  4  24  -7 -61  49 -15 -34
  0   2   0  -4   3  -1   0
--> -34

 14 -18 -48 -44 -35 -30 --> -44

 20 -46   9  35  48 -49
-24  15  52   9  42 -51
--> -49

 -3   3  -1 -14  -3  -2  21
 11  17  -2   0  61  -3 -23
-13 -14  -4  -8 -54   2  29
--> -23

 65  14  17 -11   8  46 --> 8

55 25 -9 10 24 21 --> 10

 57   3 -63  63 -11 -65  14 --> -63

 -4 -18  10  38
 17  -2   4 -13
-19   6 -13 -59
--> -19

 14   9   5  18  47   1 -45 --> 1

 37 -57  39 -24  64  45 --> -24
---
[[28 67 62 35 76 25 83]
 [38 49 16 61 61 36 84]
 [47 52 57 64 36 37 78]] ans = 67

[[-20 -10   0  46]
 [  9 -18 -29  22]
 [ -3  14  32  17]] ans = -10

[[-643  560   82   88   87  624  264]
 [-558  611  269   81   -3  684  336]
 [ 155   72  106  222  -48  535  347]] ans = 560

[[197 125 122 123]
 [221 125 121 123]
 [ 39 123 128 125]] ans = 125

[[ 76 213  59  87]
 [186  70  83  87]
 [112 161  40 129]] ans = 213

[[94 82 91 66]
 [69  4 73 99]
 [48 83 34 26]] ans = 82
---
[[4, 0, 6, 5, 2, 4],
 [3, 6, 7, 4, 5, 4]] -> 5

[[51, 34, 42, 56, 80, 24],
 [51, 55, 47, 32, 25, 69],
 [72, 27, 79, 53, 53, 66]] -> 25

[[-49, 31, -31, 2, -6],
 [-36, -32, -19, -20, -24],
 [-1, 16, -17, -12, -4]] -> -20

[[-358, 547, 320, -674],
 [-158, 392, 909, 99],
 [-135, 155, 521, 196]] -> 909

[[-10, 5, -2, -39, 5, 7],
 [-7, 3, 40, -32, 5, 2],
 [10, 2, 17, -29, -6, 4]] -> 5

[[855, 808, 696, 490],
 [895, 832, 425, 828],
 [186, 168, 291, 797]] -> 425

[[-172, -251, -65, 91],
 [-13, -58, -543, 649],
 [-901, -382, -728, 680]] -> -543

[[4264, 5854, 8232, 3480],
 [6037, 7768, 3804, 2218],
 [9581, 4641, 4246, 3610]] -> 3804
---
Q: [[675, -142, -101, -34, -746, -684], [-759, 83, 100, -314, 186, -637]]
A: 675, 186
Q: [2, 81, 41, 4]
A: 81, 41
Q: [-39, 21, 48, 10, -16, 26]
A: 48, 26
Q: [[4829, 6158, 5754, 4694, 4923, 3082, 5729], [5147, 6145, 5159, 5218, 4610, 4676, 4583], [5691, 5416, 4864, 6341, 4735, 7935, 4299]]
A: 7935, 6341
Q: [518, 340, 249, 828, 70]
A: 828, 518
Q: [[6224, 7953, 7337, 6781], [7013, 7904, 1243, 2998]]
A: 7953, 7904
Q: [1, 8, 6, 2]
A: 8, 6
Q: [663, -547, 199, 919]
A: 919, 663
---
 48  29  -1 -10 -25  -2 -47 result: -47
 15 -47 -52  65 result: 65
 12  21  31   2 -64 result: -64
24 53  8 22 result: 22
17 32  5 -3 49 result: 49
 -8  53 -31  -8  31 -62 result: -62
-26  13 -41  -9  57   4  64 result: 64
-53  21  62  14  -7 -38 -51 result: -51
---
2327,1055,2549,9171: 9171, 2549

208,962,-534,-346: 962, 208

-72,-279,-369,320,241,-541,689: 689, 320

1777,3670,1855,8919: 8919, 3670

5,1,9,6: 9, 6

573,727,588,58
725,573,769,84
: 769, 727
---
  2   -7   16   -4
  0   -6  -35   29
=> 0

50  23  83  48  50
60  58  60  64  64
=> 60

16  77  10  29
17   8  16  10
=> 17

 162  -534   895    78
 236    11   930   802
=> 236

 737  -952  -767  -287
 121   159  -242  -641
=> 121

-346  -549  -103  -112  -141  -259
-502  -244   669  -976   339  -878
=> -502
---
[-1.022, -0.972, -0.932, 0.693, 1.224, 1.473] 1.473
[-1.243, -0.622, 1.026, -0.296, 0.953, 0.754] 0.754
[25.458, 19.460, -164.821, 29.498, 146.509, 14.524] 14.524
[62.82, 101.69, 4.97, -15.97, -150.77, 114.18] 114.18
[-47.923, -122.281, -10.426, 104.726] 104.726
[0.011, -0.114, -0.041, 0.125, -0.027, 0.122, -0.180] -0.180
---
 55  21  65   4 -14 out 65
 52  -6 -23   2  12 -15 -11 out -23
59 15 28 29 out 28
-50 -47 -44  43  65 -32 out -44
  3   0 -60  43  27  10 -63 out -60
 32  15 -67 -53 out -67
---
[[ 0.7  0.4 -0.6 -2.0  1.9 -0.6]
 [ 0.0  0.6 -1.0 -2.3  1.7 -0.8]
 [ 0.4  0.5 -0.9 -2.1  1.9 -0.8]] => 1.9

[[ -9.709 -16.429 -19.355  -2.153   9.247]
 [-19.576  -1.746 -11.573  15.674   1.480]
 [-13.284  15.964  -0.724   9.632 -14.239]] => 9.632

[[ 147.4  -29.5    0.1   50.7 -113.7 -152.4]
 [-167.8  -75.3  -20.2  -83.5   68.5  168.5]
 [-216.7  -71.1  -34.9 -120.6  105.6  184.1]] => 105.6

[[-194.060 -116.876 -114.589   46.188  -10.391   64.078]
 [  36.120  224.724  -17.018   51.222  162.842 -158.102]
 [ 121.135   -4.983   97.342  -33.841  -42.721   34.210]] => -42.721

[[  -6.64   66.46   54.23  -63.41   73.98  135.06   67.49]
 [  -7.96   88.75   43.83   40.66   48.70   -6.07 -135.21]
 [ 145.49   86.94   61.65  -50.26   -7.89  -13.09  144.57]] => -13.09

[[ 0.46  0.45  0.70  0.71  0.64  0.82  0.62]
 [ 1.54  0.50  1.79  1.98  0.17 -1.99  0.49]
 [ 0.66  0.55  0.83  0.38  0.70  0.43  1.06]] => 0.43

[[ 186.8   69.0  163.9  -31.6  124.3]
 [ 147.3   51.9  234.7 -134.0  172.8]
 [ 221.1  129.3  107.9  103.1  108.4]] => 103.1
---
[-7.440, -10.284, 4.845, 12.266, 11.394, 3.570, 19.872] value 4.845
[0.124, -1.736, 0.134, 0.779, 1.048] value 0.124
[-122.1, 101.1, 6.3, 45.2, -83.1, 162.4, -10.6] value 6.3
[[-3.5, -11.1, -6.1, 10.3], [-5.5, 11.7, -5.7, 10.3]] value 10.3
[[218.78, -66.60, 28.63, 15.42, -73.23, 95.01, 70.34], [176.39, -168.22, 124.14, 106.34, -59.16, 182.73, 92.89]] value 124.14
[-0.014, 0.088, -0.138, 0.113, -0.033, 0.029, -0.045] value -0.138
[[11.23, -7.87, -8.40, -13.06, 0.15, -5.65], [12.41, -14.94, -8.32, -8.56, -0.88, -8.22], [14.50, -18.41, -10.87, -11.90, -0.34, -6.87]] value -18.41
[[-0.21, 0.13, -0.08, 0.09, -0.12, -0.17, 0.05], [-0.23, 0.10, -0.21, 0.15, -0.05, -0.18, 0.16]] value -0.21
---
[[ 654  863  168  496  -63  718]
 [ 661  870  171  495  -68  724]
 [ 181 -141  333 -551 -341  -26]] Out: 495

[[1 7 3 0 7 6 1]
 [6 3 3 6 1 6 4]] Out: 7

[[-102 -433 -191 -272  294   83 -301]
 [-296  260 -236  -20  135  121   82]
 [-233  685  438  375 -610  266  368]] Out: 135

[[236  94 287 180 459]
 [441 321 391 257 383]
 [419 281 452 842 764]] Out: 391

[[4 4 7 7 2 7]
 [6 3 8 8 1 8]
 [2 7 2 2 8 2]] Out: 8

[[3635 6282 7260 9028 9405 9174]
 [7097 5894 2359 6412 8545 8273]] Out: 9028

[[ -9  26  29  -3 -23   4  19]
 [-29 -41  11  15   2   3  -1]] Out: -23
---
-102.71    10.07   156.14   164.13   118.23 -> 156.14, 164.13

 0.94   0.67   1.04  -1.65   0.63 -> 1.04, 1.04

-141.61   160.21   -91.06   108.36    49.54     6.55   102.42 -> 108.36, 160.21

-0.11   0.11  -0.08  -0.06  -0.01  -0.17   0.02 -> -0.06, 0.11

 2.01  -1.66  -1.52   1.90   1.19  -1.33   2.33
 1.22  -0.75   0.69   2.29  -2.06   2.25  -0.67
 1.82  -0.45  -0.60   1.23   2.26  -0.51  -0.46
-> 2.29, 2.33

  6.781   13.614   -1.828  -12.213   11.747  -18.888    7.689 -> -12.213, 13.614

 0.127  -0.026  -0.209   0.139  -0.012  -0.026   0.098
 0.144   0.154   0.114  -0.049   0.075   0.154  -0.052
 0.029   0.014  -0.106   0.158  -0.132   0.014   0.181
-> -0.049, 0.181

 0.4   1.5  -0.8  -1.2  -0.8  -0.2  -0.9 -> -1.2, 1.5
---
 15  28  64 -28 -36 ==> 64
 41 -28  33 -33 -40 -54  44 ==> 33
-51  27 -25  30 ==> -25
 47 -13  50 -27 ==> 50
 45 -55  52  64 -50 -61 ==> 52
-4 17 48 -6 -6 ==> 48
 52  30   8 -63 -26  31  60 ==> 8
